Each row below holds a small network's activations on one input, seen along a few directions.
Each table varies a few parts of the input and shows all the possible inputs, shuffled.
A made-up example of a description, with smaller parts first: one of 4 places along a line, together with either a single point or one of 9 places along a line or (one of 3 separate values, together with one of 5 places around a ring).
Shared parts are said once, and a part with two or three values counts as separate values.

Other details of the inputs vary at random and push rows far along three fixed directions, the same in every table; ignore that.

Table:
r1: | -0.23 | +2.45 | -1.43 | +1.36 | +0.00 | +0.58 | +0.70 | +1.29 | +0.43 | +1.40 | +0.36 |
r2: | +0.10 | +0.02 | +1.87 | -2.42 | +0.53 | -0.92 | -2.40 | -1.98 | -1.57 | -1.03 | +0.67 |
r3: | -0.17 | -0.79 | -0.15 | +0.65 | +1.80 | +2.20 | +1.64 | +1.02 | +0.06 | +1.45 | +0.73 |
r4: | -0.77 | +1.03 | +2.19 | -0.95 | +1.30 | -0.24 | -2.71 | -2.75 | -1.28 | -2.50 | +0.16 |
r5: | -1.23 | -0.14 | -2.10 | +1.87 | -2.02 | -0.66 | +0.46 | +0.60 | +2.30 | +3.24 | -1.34 |
r6: | -1.53 | +1.63 | +0.75 | +1.37 | +0.00 | +2.05 | +1.85 | -0.34 | -0.33 | +1.22 | +0.96 |
r7: | +0.58 | -2.76 | +0.98 | -1.39 | +1.21 | -0.08 | -2.61 | -1.64 | -0.46 | -0.06 | -0.85 |
r8: | -0.42 | +0.10 | +0.27 | -1.97 | +0.50 | -2.36 | -2.62 | -1.78 | +0.18 | +0.12 | -0.80 |
r9: | +1.65 | -0.67 | -1.18 | +0.86 | +1.20 | +1.79 | +1.23 | +1.15 | +0.42 | +1.05 | +1.41 |
r10: | -0.61 | -0.28 | -1.99 | +1.96 | -2.70 | -0.31 | +0.50 | +0.61 | +0.70 | +3.01 | -0.76 |
r11: | -0.37 | -2.33 | -0.53 | +2.76 | -1.06 | +0.96 | +1.01 | +0.16 | +0.69 | +3.03 | -1.21 |
r12: | +1.64 | +3.56 | -1.56 | -1.89 | +2.58 | +1.99 | +0.43 | +1.66 | -1.60 | -3.15 | +2.04 |
r13: | +0.36 | -2.95 | +2.03 | -0.56 | -5.20 | -2.10 | +5.82 | +3.82 | +0.55 | -6.89 | -3.92 |
r14: | +1.39 | -3.01 | +0.43 | -0.11 | -0.48 | -1.56 | -2.39 | -1.88 | +1.12 | +0.73 | -1.49 |
r15: | -1.37 | -1.77 | -0.64 | -1.08 | -1.11 | -2.96 | -1.99 | -1.65 | +1.92 | +1.65 | -1.97 |
r16: | +0.14 | +0.46 | +1.26 | -1.72 | +0.46 | -2.23 | -2.43 | -1.67 | -0.76 | -0.27 | +0.05 |
r17: | +1.63 | +4.64 | +0.52 | -0.99 | +2.84 | +0.78 | -0.60 | +1.12 | -1.70 | -3.34 | +1.95 |
r18: | +0.01 | -1.09 | -1.29 | -1.07 | -1.39 | -1.80 | -2.87 | -1.61 | +1.08 | +0.37 | -1.95 |
r19: | -1.02 | -1.36 | +1.76 | -1.37 | -0.79 | +0.22 | -2.54 | -1.66 | -0.84 | -1.07 | +0.14 |
r20: | +0.77 | -1.52 | +2.32 | -0.40 | -4.23 | -2.25 | +5.22 | +3.68 | +0.30 | -8.47 | -3.99 |
r21: | -1.49 | -0.36 | +0.41 | +2.21 | -2.37 | -0.51 | +1.73 | -0.19 | +0.25 | +3.52 | -0.01 |
r22: | -0.39 | -2.41 | +1.44 | -0.69 | +1.49 | -1.15 | -1.92 | -2.23 | +0.40 | +0.84 | -1.40 |
r23: | +0.51 | -3.56 | +0.63 | -1.29 | +0.92 | -1.72 | -2.01 | -1.89 | +0.81 | +1.01 | -0.28 |
r24: | -0.65 | +1.19 | -2.07 | +0.67 | -0.10 | +1.08 | +2.36 | +1.56 | -0.02 | +1.91 | +1.27 |
r25: | +0.61 | -0.15 | -0.45 | +1.37 | +1.68 | +0.83 | +1.67 | +0.96 | +1.47 | +1.79 | +1.02 |
r26: | +1.60 | +2.40 | +0.90 | -0.79 | +4.76 | +2.00 | -0.35 | +0.27 | -0.93 | -3.39 | +0.57 |
r27: | +0.54 | -0.30 | +0.52 | -0.65 | -1.18 | -1.96 | -2.70 | -1.17 | -0.98 | -0.47 | -0.31 |
r28: | -1.38 | +0.99 | +0.69 | +0.52 | -0.22 | +2.77 | +1.53 | +0.33 | -0.52 | +1.09 | +1.48 |
r29: | +0.14 | -2.12 | -0.57 | +2.98 | -1.12 | -0.37 | +1.12 | +0.26 | +2.35 | +3.59 | -0.83 |
r30: | +0.99 | -0.03 | +0.49 | -2.19 | +0.23 | -1.28 | -2.98 | -1.27 | -1.76 | -1.31 | +0.85 |
r31: | +0.98 | +4.41 | +0.99 | -0.08 | +2.38 | +1.43 | +0.46 | +0.92 | -1.78 | -3.21 | +1.97 |
r32: | -0.06 | +1.01 | -3.38 | +0.78 | -0.33 | +1.65 | +1.71 | +1.58 | +0.60 | +1.53 | +0.88 |
r33: | -0.06 | +1.28 | -0.72 | +0.44 | -0.11 | +0.78 | +1.60 | +1.16 | -0.92 | +1.47 | +1.93 |
r34: | -1.19 | +1.41 | +0.14 | +1.93 | -0.21 | +2.45 | +0.67 | +0.51 | -0.85 | -0.05 | +1.64 |
r35: | -0.68 | +1.02 | -2.57 | -0.10 | +0.73 | +0.88 | +1.41 | +1.06 | +0.66 | +1.22 | +1.03 |
Each input here is: one of 5 places around a ring, together with either one of 2 separate values or one of 5 places along a line.
The inputs of r3 and r26 match in every part but the place on the ring of 5. If r23 is changed in the same way as r3 into r26, which row does it become?
Answer: r29
Which other rows agree with r9 in the place on the ring of 5? List them by row number.
Answer: r7, r12, r13, r19, r30, r32
Which other rows does r30 become when the place on the ring of 5 takes its other values? List them by row number.
Answer: r16, r17, r27, r33
Which other rows does r14 become when the choice among 2 separate values takes its other values? List them by row number.
Answer: r11
Which other rows agree with r15 in the place on the ring of 5? List them by row number.
Answer: r6, r8, r16, r21, r22, r25
